Small tables with named rows and columns. After each table, cells are looked up by row and column.

guna
columns: muluna, fudo, riza, maru, mukavub
dod: [2164, 915, 4036, 2436, 5382]
masove: [3076, 3690, 3304, 3862, 5687]
kepasi: [5582, 6367, 8030, 4511, 4589]
beveful: [2105, 2931, 7730, 2993, 6236]
kip: [5080, 4975, 9068, 8600, 5970]
misaz: [1857, 3059, 6156, 4513, 7005]
dugubu: [3968, 5659, 9126, 4032, 5969]
ragene: [2386, 4426, 5488, 4705, 5382]
zib: [2752, 5655, 3721, 2647, 5299]

What is the fudo of masove in guna? 3690
What is the muluna of misaz in guna? 1857
What is the muluna of zib in guna? 2752
What is the riza of masove in guna? 3304
What is the fudo of ragene in guna? 4426
What is the mukavub of masove in guna? 5687
What is the mukavub of kepasi in guna? 4589
What is the riza of kepasi in guna? 8030
What is the riza of dod in guna? 4036
What is the riza of dugubu in guna? 9126
What is the mukavub of beveful in guna? 6236
What is the riza of ragene in guna? 5488
What is the maru of dod in guna? 2436
What is the fudo of misaz in guna? 3059
What is the muluna of dugubu in guna? 3968
What is the mukavub of kip in guna? 5970
What is the mukavub of dod in guna? 5382
What is the mukavub of zib in guna? 5299
What is the riza of beveful in guna? 7730
What is the fudo of beveful in guna? 2931
Which row has the largest mukavub? misaz

nebasuz:
|  | luvarer | pipomo | zofud | zur |
|---|---|---|---|---|
| lub | 73 | 129 | 76 | 119 |
| puz | 87 | 236 | 42 | 9 |
| lev | 131 | 120 | 103 | 36 |

luvarer of lub: 73
pipomo of lub: 129
zur of lub: 119
luvarer of puz: 87
zofud of puz: 42
zur of lev: 36
zofud of lev: 103
luvarer of lev: 131
zur of puz: 9
zofud of lub: 76

dur:
           nak    zek  rifemef    miv
mep      47059  56988    64173   7841
volu     70189   7426    46145  52367
resatop  48427  42945    28900  78690
sufif    46462  81560    38521  60108
vol      48512  37734    30552  74369

rifemef of resatop = 28900
nak of volu = 70189
miv of vol = 74369
zek of mep = 56988
zek of sufif = 81560
miv of resatop = 78690
miv of volu = 52367
zek of resatop = 42945
rifemef of sufif = 38521
nak of sufif = 46462
nak of vol = 48512
miv of sufif = 60108
zek of vol = 37734
Which row has the largest miv? resatop

tifi.csv
,bozi,piv,teb,timav,zofuza,piz
guz,649,455,439,322,494,379
fab,220,424,458,672,368,326
rer,617,521,472,334,134,434
fen,496,513,458,502,190,389
bub,192,491,487,602,763,407
zanuvem,598,513,427,449,252,403
ran,505,472,508,360,71,430
nok,623,495,446,357,311,480
mipide,282,462,474,638,201,334
zatap,677,457,404,299,383,453
laba,701,493,424,373,513,432

nok, timav: 357
zanuvem, zofuza: 252
fab, teb: 458
zatap, bozi: 677
zatap, piz: 453
fen, piv: 513
laba, zofuza: 513
ran, piv: 472
ran, timav: 360
fen, bozi: 496
nok, zofuza: 311
zanuvem, piv: 513
bub, piz: 407
guz, zofuza: 494
rer, piz: 434
zatap, teb: 404
laba, teb: 424
Which row has the largest piz? nok

dek:
,zasogok,dilen,kubeme,lup,puda,rut,kika,fafurun,bodo,naro
manibin,-3782,-2513,-396,379,2769,-7058,-3186,-3939,-4230,1559
neb,-12052,-2513,71144,18805,-4297,-55979,-3186,29225,-3698,11239
nur,-3782,-2513,-3961,379,6178,-7058,5149,-3939,-7837,1559
sigodis,-3782,-2513,-3961,5405,2769,-7058,-3186,-3939,-4230,1559
tez,-3782,851,36109,-17805,21746,-7058,-8193,-27506,-4230,1559
logi,-3782,-3846,-3961,-5082,2769,-7058,-3043,-3939,-4230,1559

What is the rut of neb in dek? -55979
What is the kubeme of tez in dek? 36109
What is the fafurun of neb in dek? 29225
What is the kubeme of sigodis in dek? -3961
What is the kika of sigodis in dek? -3186
What is the naro of sigodis in dek? 1559
What is the lup of manibin in dek? 379
What is the kika of tez in dek? -8193
What is the rut of manibin in dek? -7058
What is the kika of manibin in dek? -3186
What is the kubeme of logi in dek? -3961

